arr =
[[ 12  18   2   5 -10 -12   6 -18 -38  12  -3  -6 -36  -4   2]
 [ 10  22 -13  -4 -20 -23  19  38   9  12  14  -7 -30  16 -13]
 [ -1   8   4   2  32   0  27  10  15  12 -24  -1 -10  11  12]
 [ -5  16   3   5 -15  -6 -32  27 -14  12 -45  23  20  21 -19]
 [ 41  -8  28  10   6  39   3  13  -2  12 -14   7  13  23  22]
 [ -8  21   2  -6  -5 -26  20 -14  10  12  -9 -12 -25   8   7]
 [-12 -21 -22  18  13  14 -12 -11  20  12  16  25 -10  -5  -6]
 [  4   5 -16  -2  37 -21 -19  22 -15  12  14   1  16  -2 -24]]
Indices start at 0.
Which number is the top-left entry? 12
The entry in row 0 and column 1 -> 18
The entry just right of the largest entry -> -8
Which number is the entry in row 2 and column 1? 8
Which number is the entry in row 0 and column 2? 2
Which number is the bottom-left entry? 4
Which number is the entry in the top-right corner? 2
Which number is the entry just left of the smallest entry? 12
The entry in row 1 and column 2: -13
The entry in the bottom-right corner -> -24
The bottom entry of the column that holds the smallest entry: 14
The entry directly below -18: 38
The entry just left of -16 is 5
The entry directly below -36: -30
Which number is the entry directly above the largest entry? -5
The maximum is 41
Which number is the entry at row 1, column 0? 10

grid = [ 28  -2   2  13  19   0  46  20 -41  15 -14   1   6   2]
The entry just left of 19 is 13
The minimum -> -41
The entry just right of 6?
A: 2

Read these off the table that follows. Rows and columns are numbered from 0.
1) Report the entry at row 0, column 1.
2) Report the entry at row 1, column 2.
3) Report the top entry of the column that holds the largest entry.
4) Report the entry directly below 125.
5) Report the smallest entry.
6) Report the entry in row 0 and column 0.
7) Report the bottom-right entry.
8) Report the top-right entry.
88,128,106,64,51,87,224,24,44
24,42,44,69,52,37,43,17,31
36,84,141,51,24,70,16,95,52
132,69,90,84,49,132,22,47,24
71,5,17,26,33,62,17,83,8
64,32,52,80,35,161,125,80,27
20,44,43,32,28,27,33,115,66
34,46,50,46,40,17,107,52,30
30,50,39,92,51,29,27,47,49
80,35,30,59,35,38,42,64,36
165,155,73,20,48,42,58,34,24
37,45,46,75,6,45,75,38,97
48,70,48,17,47,76,68,55,37
39,7,21,81,32,132,92,50,24
21,26,29,29,25,70,78,113,50
59,72,76,43,43,105,22,67,60
1) 128
2) 44
3) 224
4) 33
5) 5
6) 88
7) 60
8) 44

[[5392 8488 4193 6991 8136 7014 7183 5847 7574 6374 7892 6335 8820]
 [6028 4848 6334 6575 7055 4755 5362 4301 8218 6553 6485 5658 8322]
 [5682 9499 4196 7019 7748 7973 7753 7018 6836 6307 7820 6648 7929]
 [9347 9432 3991 6264 5315 7759 7654 6020 8001 2622 6131 4806 7838]
 [5268 3427 9174 7186 6747 4916 5188 5854 6709 8450 5184 6502 5489]
 [5277 3889 8840 7873 7407 4768 5382 5107 8265 8173 4918 5854 6581]
 [5382 7290 4743 6891 8063 6078 6516 4957 8174 6393 7579 5992 9103]
 [5615 6004 5496 6796 7728 5221 5813 4450 8416 6505 7131 5677 8943]]
Indices start at 0.
The entry directly below 6078: 5221
Read off the entry just left of 2622.
A: 8001
Read off the minimum.
A: 2622
Read off the entry at row 1, column 0.
A: 6028
The entry at row 0, column 0 -> 5392
Read off the entry in row 0 and column 1.
A: 8488
Read off the entry directly above the smallest entry.
A: 6307
Read off the entry directly below the largest entry.
A: 9432
The entry directly below 4193 is 6334
The entry just right of 6393: 7579
Read off the entry in the bottom-left corner.
A: 5615
The entry just right of 6502 is 5489
Read off the entry directly below 6747.
A: 7407
The bottom-right entry -> 8943
Read off the entry in row 2 and column 2.
A: 4196
The entry just right of 6505 is 7131
The entry at row 0, column 2: 4193
Read off the entry in the top-right corner.
A: 8820
Read off the entry directly below 5992.
A: 5677
Read off the bottom entry of the column that holds the largest entry.
A: 6004
Read off the entry directly above 6796.
A: 6891
The entry just right of the smallest entry -> 6131
The entry directly above the largest entry -> 4848
Read off the entry at row 2, column 0.
A: 5682
Read off the entry directly below 8840.
A: 4743
The entry just right of 7973: 7753
The entry directly below 7574 -> 8218
The entry just left of 7873: 8840

[[-47, -13, 1, 5],
 [-25, 7, 42, 11],
 [-39, -16, 44, -1],
 [-50, -20, 6, -4],
 [-16, 38, 16, -7],
 [-19, 9, 33, 14],
 [-32, -17, 41, 4],
 [-19, 41, 12, -21],
 [-28, -3, 42, 12]]
What is the third entry on the diagonal from the top-right corner?
Answer: -16
What is the entry directly below -1?
Answer: -4
The entry in the bottom-left corner -> -28
The largest entry in the last row: 42
The entry directly above the largest entry: 42
The top entry of the column that holds the largest entry -> 1
The largest entry in the last column: 14
The second smallest entry -> -47
The 1st entry on the diagonal from the top-right corner -> 5
What is the bottom-right entry?
Answer: 12
The entry just right of the smallest entry: -20
The largest entry in the first column -> -16
What is the entry just left of 33?
Answer: 9
What is the entry directly below -13?
Answer: 7
The entry just left of 1 -> -13
The entry just right of -28 -> -3
What is the entry just left of -4?
Answer: 6
What is the smallest entry in the first column?
Answer: -50
What is the entry directly below -25?
Answer: -39
The largest entry -> 44
The smallest entry in the last column is -21
What is the entry just right of the largest entry?
Answer: -1

Questions about the table below.
1) What is the top-right entry?
2) What is the last entry, reading row by row?
3) What is the entry directly below the smallest entry?
4) What is the last entry of the largest entry's row?
5) What is the entry directly above -394?
6) What is the fifth entry from the end, reading row by row?
7) What is the bottom-left entry?
8) What is the third entry from the end, reading row by row?
-205,-487,-466,455,-454,-151
-92,-438,-409,396,-467,-321
-212,-485,-476,457,-464,-129
282,-28,473,302,465,-300
-255,-464,-404,447,-389,-54
502,298,515,66,377,-527
92,-266,21,305,-113,-302
-123,-454,-425,398,-475,-311
-127,-425,-345,405,-366,-234
529,370,499,93,425,-537
-208,-489,-492,446,-475,-148
420,314,496,86,462,-438
261,-207,290,298,245,-317
-254,-475,-488,449,-456,-42
-40,-394,-357,350,-442,-373
1) -151
2) -373
3) -148
4) -537
5) -475
6) -394
7) -40
8) 350

W = [[121.352, 36.104, -85.561, -150.207, -76.410, 192.876, -27.172, -50.778, -42.747, -136.026], [109.194, 44.158, -48.170, -97.250, -34.844, 142.336, -17.243, 21.844, -5.730, -79.640]]
The entry just right of -76.410 is 192.876
The entry just right of -150.207 -> -76.410
The smallest entry -> -150.207
The entry just right of -50.778 -> -42.747
Read off the entry just right of -97.250.
Answer: -34.844
The entry just left of -79.640 -> -5.730
